A small network was shown many inputs. Here are its activations along a few directions, one row for each input.
In each table, some parts of the input vary, and every possible input appears once, in random order.
Descriptions start from the smaller parts, as in this example, which fits no table here: one of 8 places around a ring, together with either a single point or one of 9 places around a ring or (one of 3 separate values, together with one of 4 places along a line).
Shared parts are said once, and a part with two or three values counts as separate values.
(in the rows, 128 means zero)

A family of inputs:
R1: [114  94 112 171 136 124 113 103  71 159  42 146 104 171 117]
R2: [130 111 208 134 118 127 139 109 144 142 179  76  89  79 117]
R3: [139 116  73 157 148 164 112 133 107 113  57 163 184 163 119]
R4: [139  83 101 178 140 167 103 119  92 135  41 146 141 159 108]
R5: [105 160 171  68  85 112 114 142 135 174 179  61  94 103 146]
R6: [120 149  51 124 155 122 124 149 116 107  79 184 174 185 143]
R7: [107 123  74 139 109  88 120 117  87 150  68 188  78 161 105]
R8: [138 161 149  90 133 124 150 143 187  92 219 120 154  89 150]
R9: [158  99 200 143 122 170 129 125 163 120 183  78 128  68 108]
R10: [119 163 161  86 120  87 159 130 161 113 215 104 104  98 155]
R11: [161 127 174 121 129 168 141 132 180 100 198  98 166  71 120]
R12: [104 149  63 124 142  82 133 133  93 132  76 172 121 189 148]
Question: Changing only one part turns R9 into R4. The same change can be made to R2. Which row results?
Answer: R1
Question: What do these inputs look like to the network?
Answer: one of 2 separate values, together with one of 6 places around a ring

A family of inputs:
R13: [114 107 191 134 111  62 164  89 133 134 186 120  11  92 127]
R14: [135 106 223 120  70 176  92 126 139 188 160  46  96  50  81]
R15: [144 136  37 110 110 182  82 171 115 124  59 152 188 164 123]
R16: [ 82 182  61  84 133  73 116 163  86 159  80 120 123 213 182]
R17: [ 97 188  37  68 142 119  97 178 125 130  88 162 186 199 177]
R18: [105 177  36 109 162  80 152 136 131  86 109 233 172 176 151]
R19: [188  52 202 218 193 189 155 101 170  61 160 109 164  81 111]
R20: [167  56 123 238 196 183 140  86  98  91  33 167 191 157 103]
R21: [155 130  35 153 130 144 136 127 124  83  80 222 173 141  98]
R22: [129  78 107 191 116 128 115  90  80 160  42 189  80 136  53]
R23: [ 88 169  63 122 152  34 170 119  91 116  98 189 105 192 155]
R24: [119 202 153  34 117 132 129 163 191 125 234  84 187  97 172]
R25: [148  73 191 170 107 132 133 106 154 134 164 132  51  60  62]
R26: [119  86 110 153  94 167  60 140  68 200  24 123  98 157  82]
R27: [131 175 121  87 154  87 169 150 201  62 237 177 146 106 156]
R28: [153  62 123 198 174 227  88 132  89 132  15  98 206 181 129]
R29: [106 197 177  47 111  87 150 149 150 155 221  42 122 107 179]
R30: [176 125 117 132 122 147 153 141 195  58 207 166 148  70 106]
R31: [ 91 110 105 158 119  54 142  72  61 158  63 176  40 169 121]
R32: [ 82 120 105 123  97  93  87 121  51 202  47 107  59 188 150]
R33: [104 138 219  86  76 105 122 108 119 194 183  30  57  80 148]
R34: [114 167 149  97 146  43 189 133 159  91 222 134  77 118 159]
R35: [160 152 151  76  84 192 113 155 183 115 204  75 189  62 120]
R36: [168  85 236 165 155 237 117 116 156 117 158  19 202  74 127]
Question: What do these inputs look like to the network?
Answer: one of 4 places along a line, together with one of 6 places around a ring
Question: Changing only the place on the ring of 6 turns R24 into R36. The same change can be made to R27. Which row results?
Answer: R19
Question: A walk changes only the place on the line of 4. It starts at R15 and steps to R21. List the rest of the walk in order.
Answer: R30, R35
Question: A walk changes only the place on the line of 4. It starts at R33 and steps to R13. List the rest of the walk in order.
Answer: R31, R32
